These are the activations of a small neural network, seen along a few directions. Each row is one input.
Each table varies a few parts of the input and shows all the possible inputs, shuffled.
A made-up example of a description, with smaller parts first: one of 8 places around a ring, together with either a single point or one of 9 places along a line or (one of 3 separate values, together with one of 6 places along a line).
Shared parts are said once, and a part with two or three values counts as separate values.

Other details of the inputs shift rows strongly along two fixed directions, in all tables alike. That doesn't count.

Rows:
row 1: [-12  30 -30  -5 -15 -15  44  21   6 -17 -19]
row 2: [ 15 -18   6  -2 -34 -33  -8 -31 -10  14 -27]
row 3: [ -1 -29  13  13  26  27 -33 -13  11  -5  26]
row 4: [  0  -3  12 -20   8  35   1  14   4   8  26]
row 5: [ 36 -27 -12 -11 -24  -2 -25 -53  -6  28 -11]
row 6: [-27  17   2  17   9   2   2  17  15  -2   5]
row 7: [-37  43 -13  21  19  -6  26  37   9   1   2]
row 8: [ 11   1  -6 -17 -19  -1  -6 -17  -2  -9   2]
row 9: [  9   6 -18  13   9 -16  14   3 -10   2 -22]
row 10: [-14  25   4   1  30   9  38  60  -4 -13   2]
row 11: [ -3 -19   2  -2   8  37 -31 -19  23   2  34]
row 12: [-15 -12  30   1   7  16 -39 -15   6  -3  41]
row 13: [ 19   1  11 -14 -28 -30  14   6 -23  25 -41]
row 14: [ 23 -11 -12   1 -18 -36  17 -13 -16  -7 -41]
row 15: [ -5  -5  12   3  21  11 -13   2  -2 -23  23]
Description of these inputs: one of 3 separate values, together with either a single point or one of 4 places along a line.
- Changing only the choice among 3 separate values turns row 9 into row 7. The same change can be made to row 10. Which row results? => row 13
- Which other rows agree with row 5 in the choice among 3 separate values? List them by row number. => row 1, row 4, row 8, row 11

Rows:
row 16: [ 10   5  -8 -14 -21 -17  27  13 -11   4 -34]
row 17: [ 18 -30  12 -16  -2  19 -14 -12   3   8  13]
row 18: [  9  -3   5 -14  -7   1   5  -2 -12  12  -2]
row 19: [ -2 -14  14   1  18  12   1  17  -2  -2   8]
row 20: [ 11 -20  13   4 -10  -7 -24 -30  -2  -3   3]
row 21: [ -5  25 -26   5 -15 -19  28   4   2   2 -32]
row 22: [-20  35 -22   4  -7 -26  30  23   2 -14 -20]
row 23: [ 11 -13  12 -12 -16  -7   2   0  -7  11 -14]
row 24: [ 10 -19  -4  11   1  -5 -19 -21  -5   6  -5]
row 25: [ 16 -19  21 -13  -9   1 -16 -17 -12  20   7]
row 26: [-12  23   0  -8   9  14  16  33  -1  -5   3]
row 27: [-32  -5  12  12  25  35 -32   1  22  -2  55]
row 28: [-15  25 -17  15  -1 -21  19  20   2  -6 -14]
row 29: [-18  31  -5   7  24  -4  40  49  -9 -11  -4]
row 30: [ -4  31 -27   0 -22 -27  37  11  -6 -18 -34]
row 31: [  9 -22  29  -5   9  11 -21 -10  -7  15  23]
row 32: [-44  22  17   9  41  29  18  61  19 -18  40]
row 33: [-36  -3  11  16  50  38 -24  13  21 -20  58]
row 34: [ 19 -20  -7 -10 -24 -13 -19 -40  -7   9 -15]
row 35: [ 25 -26  -8  -6 -30 -12 -25 -46  -9  19 -17]
row 36: [ 30 -34   2   7 -13 -12 -27 -49  -8  19 -21]
row 37: [-26   1  -4  10  31  42 -17   8  26 -10  55]
row 38: [ 21 -12  11  -5   2  -3  -7  -1 -16   6 -15]
row 39: [-11 -21   7  -1  25  41 -37 -19  23  -8  57]
row 40: [ -2  21 -26   6  -4  -7  24   4  10  -2 -17]
row 41: [ 25 -25   7  -6 -33 -18 -23 -47 -10   6 -16]
row 42: [-17  33 -19   9   0 -30  30  25   1 -15 -22]
row 43: [ 16 -27  12   7  -9  -5 -31 -41   3  19  -3]
row 44: [ 21  14 -13 -15 -14 -10  23  13 -10   1 -29]
row 45: [ -3 -14   8  11  13   9 -18 -13   2 -15  17]
row 46: [ 13  -6  -5   3 -25 -20  -6 -29  -1  17 -26]
row 47: [ 14 -21  29  -7   5  13 -29  -9  -5  12  13]
row 48: [ -8  38  -6  -5  -6 -15  36  42  -8  -4 -25]
row 49: [-32  21  -7   8  28  33   8  24  25 -31  44]
row 50: [ 11  28 -21 -11 -11 -22  47  25 -13   0 -31]
- Describe the family of inputs behind these rows. => one of 5 places along a line, together with either one of 3 separate values or one of 4 places along a line
- Changing only the place on the line of 5 turns row 48 into row 26. The same change can be made to row 46. Which row results? => row 21
- Change only the place on the line of 4 in row 35. List by row number the other rows that result. => row 21, row 30, row 34
- Change only the choice among 3 separate values in row 26. List by row number the other rows that result. => row 16, row 18
- Change only the choice among 3 separate values in row 47. List by row number the other rows that result. => row 31, row 32
- Which other rows agree with row 50 in the place on the line of 5? List them by row number. => row 17, row 37, row 39, row 40, row 44, row 49
